Each row below holds a small network's activations on one input, seen along a few directions.
Each table varies a few parts of the input and shows all the possible inputs, shuffled.
Descriptions start from the smaller parts, as in this example, which fits no table here: ring(5) and (point or (values(2) and line(4)) or line(11)).
Shared parts are said once, and a part with two or three values counts as separate values.
In the rows, 128 means zero.

Other details of the inputs vary at random and push rows far along three fixed directions, the same in every table; ignore that.
To show where, the next rows are all for the same input, with only those details redrawn:
[120 125 136 127 123 145 116 149 134 127 144 169 189]
[107 101 105 124  90 130 121 114 139  89 127 109 113]
[134 121 126 123 144 106 135 170 152 124 146 151 130]
[171 143 121 104 124 158 109 148  80 166 125  95 141]
[113 106 104 121  83 143 114 109 123  98 122  97 119]
[131 111 113 122 143  82 147 171 168 107 144 134  86]
[124 127 126 120  88 185  95 109  92 133 123 122 191]
[151 135 122 111 113 161 108 137  91 150 126 107 153]

A family of inputs:
R1: [126 127 152 141 160  95 144 145 152 134 140 180 122]
R2: [ 66 104 131 148 118 110 137 104 177  78 120 153 148]
R3: [116 137 146 147 139 135 137 131 152 122 155 192 163]
R4: [ 99 104 125 136 123 107 134 150 171  92 150 168 144]
R5: [135 150 136 141 155 129 143 150 148 136 145 165 157]
R6: [123 126 149 147 140 132 141 119 143 121 138 177 154]
R7: [176 145 121 103 159 105 129 142  86 178 105  62  59]
R8: [138 154 144 125  97 192 105  91  79 153 128 125 177]
R9: [115 129 131 123 101 156 101  83  86 141 100  94 143]
R10: [121 138 149 136 152  96 139 150 158 136 152 178 121]
R11: [150 145 142 123 166 116 124 146 109 171 122 136 136]
R12: [176 117 111 107 149  95 142 167 114 139 119  74  56]
R13: [153 144 150 120 131 142 118 117  88 167 119 120 127]
R14: [ 89 114 130 147 119 101 136 114 170  95 144 167 107]
R15: [119 138 154 145 149 140 140 133 145 127 135 183 192]
R16: [ 93 115 112 129 105 106 121 100 142 102 121 105  91]
R17: [111 146 137 134 146 132 125 142 145 139 135 160 177]
R18: [137 144 122 122 141 121 117 133 112 157 125 113 114]
R19: [114 135 134 137 163  96 132 155 160 137 144 171 133]
R20: [147 152 143 120 148 155 117 132  94 173 111 117 170]
R21: [137 143 130 128 123 143 117 114 104 150 130 123 116]
R22: [163 135 120 110 131 138 120 154  95 155 131  97 121]
R23: [130 126  95 116 135  78 148 134 152 114 115  60  27]
R24: [148 147 158 133 141 156 128 124 105 157 133 160 172]
R25: [113 129 138 139 160 110 140 143 155 128 127 158 154]
R26: [170 122  98 102 134  99 137 161 119 136 125  66  46]
R27: [138 139 148 144 174 111 155 159 158 134 141 179 155]
R28: [105 106 127 135 108 109 133  93 136 100 118 118  81]
R29: [185 127 115 105 144 119 130 161  86 158 120  67  80]
R30: [ 81 110  97 138  92 125 126  86 152  80 113  91  99]
R31: [126 113 142 133 146 118 131 163 142 123 142 169 168]
R32: [173 136 120 108 140 132 124 166  94 164 135  94 112]
R33: [131 121 133 121 100 177 101 112  89 133 116 121 188]
R34: [ 98 106 114 146  96 141 136  78 140  80 110 107 118]
R35: [ 62  98 112 148  71 164 110  49 132  72  98 103 155]
R36: [100 110 119 140  98 127 141  85 146  80 113 106 107]
R37: [138 117 121 131 114 126 140  96 119 113 117  96  75]
R38: [143 158 131 125 114 180 117 109  90 152 122 111 169]
R39: [ 97 121 138 145 137  91 142 134 175 106 150 181 110]
R40: [186 148 136 114 168 112 136 149  92 183 120 101  72]
R41: [106 101 122 136  94 116 142  80 144  80 119 104  73]
R42: [140 148 151 137 165 109 149 161 157 142 158 186 135]
R43: [149 148 131 128 124 151 127 117 105 146 134 124 125]
R44: [134 157 136 126  99 194 108  95  85 148 120 114 189]
R45: [133 116 135 122 142 114 132 156 147 119 129 155 146]
R46: [ 78 109 106 135  89 119 116  82 142  89 117 103  98]
R47: [ 87 116 114 144 137  93 145 132 186  90 135 144 111]
R48: [100 126 136 135  98 179  92  75  88 136 105 127 191]
R49: [151 117 100 106 127  96 138 153 140 117 123  83  54]
R50: [112 134 114 137  88 169 120  83 113 109 119 104 145]
R51: [141 113 130 121 150  99 140 167 150 121 133 144 122]
R52: [170 148 140 111 172 117 131 197 129 169 148 161 155]
Q: What do these inputs look like to the network?
A: values(2) and (line(6) or (line(4) and ring(5)))
Q: The inputs of R15 and R38 match in every part but the values(2) part. If R11 is changed in the same way as R15 into R38, which row does it become?
A: R18
Q: Change only the values(2) part in R36. List by row number the other rows that result.
A: R44
Q: Change only the line(6) part in R31. List by row number the other rows that result.
A: R12, R29, R33, R45, R51

A family of inputs:
R53: [174 130 122 124 177  75 167 192 158 135 158 141  56]
R54: [132 123 103 122  96 164 116 114 104 118 115  82 140]
R55: [ 91 113 151 145 104 124 127 102 154  95 146 190 146]
R56: [ 87 109 125 133  95 127 122 131 167  87 152 174 159]
R57: [136 171 122 137 193  61 165 173 170 158 153 123  57]
R58: [ 94 115 141 149 112 140 145 111 171  78 136 170 173]
R59: [151 165 119 128 197  68 163 164 176 155 134 140  51]
R60: [157 151 133 106 155 139 117 154  99 174 109 102 161]
R61: [159 145 124 114 127 166 108 153  90 161 134 124 171]
R62: [167 149 149 130 144 165 124 122  79 172 122 129 163]
R63: [117 130 152 152 145 148 141 146 156 118 157 208 211]
R64: [150 136 136 125 118 149 134  93  95 135 103  89 115]
R65: [159 150 152 109 137 143 101 136  77 189 124 128 142]
R66: [103 112 135 138 100 129 133 121 161  90 155 176 139]
R67: [110  96 101 124  79 133 107  69  93 106  95  54  61]
R68: [122 114 105 114  99 147  97 110  93 129 109  79 123]
R69: [156 143 143 123 152 149 114 131  78 181 110 114 155]
R70: [149 144 133 102 125 147  94 145  85 175 128 117 157]
R71: [110 137 149 137 147 136 135 163 169 118 144 196 221]
R72: [127 107 118 125 162  48 167 142 170 105 109  91  24]
R73: [103  95  84 120  78 139 108  79 107  93  91  40  88]
R74: [ 63  79 118 158  75 119 132  65 165  44 130 148 102]
Q: What do these inputs look like to the network?
A: values(2) or (line(4) and ring(5))
Q: What sort of input is R57?
A: values(2)

A family of inputs:
R75: [136 135 141 128  98 182 109 119  98 133 140 153 194]
R76: [102 114 132 145  94 157 130 111 146  86 145 166 173]
R77: [111 127 137 126 108 172  93 126 105 139 126 148 220]
R78: [147 131 114 115 144 127 128 152 120 142 119  97 131]
R79: [103 104 126 130  76 160 109  98 122  95 134 140 159]
R80: [ 92 111 108 131  61 187 104  70 109  88 107  94 170]
R81: [119 118 127 139 146  99 156 163 183  96 152 173 133]
R82: [181 163 160 118 185 116 128 173 100 202 139 159 135]
R83: [166 122 100  96 118 119 115 145  90 146 112  52  61]
R84: [190 172 143 118 175 125 149 156 105 185 137 121  96]
R85: [187 154 131 116 150 122 141 139  95 172 129  97  66]
R86: [127 121  91 120 105 117 131  79 109 114  85  16  33]
R87: [103 128 141 151 168  84 158 147 190 110 138 180 128]
R88: [119 125 119 144 148  78 165 124 177  95 131 128  59]
R89: [158 146 142 119 163 114 123 149 105 176 125 131 119]
R90: [ 96 111 146 146 140  89 148 131 180  98 152 194 116]
R91: [106 131 118 123  88 170  97  64  82 133  89  70 143]
R92: [140 152 146 118 149 165 104 162 102 175 131 155 230]
R93: [ 65  93 109 146 110  82 137  93 175  68 116 114  72]
R94: [114 103 131 130 133  95 133 161 166 106 151 173 124]
Q: The inputs of R82 and R94 match in every part but one. If R87 is changed in the same way as R82 into R94, which row does it become?
A: R80
Q: What do these inputs look like to the network?
A: values(2) and ring(10)
Q: Change only the values(2) part in R91. List by row number the other rows that result.
A: R92
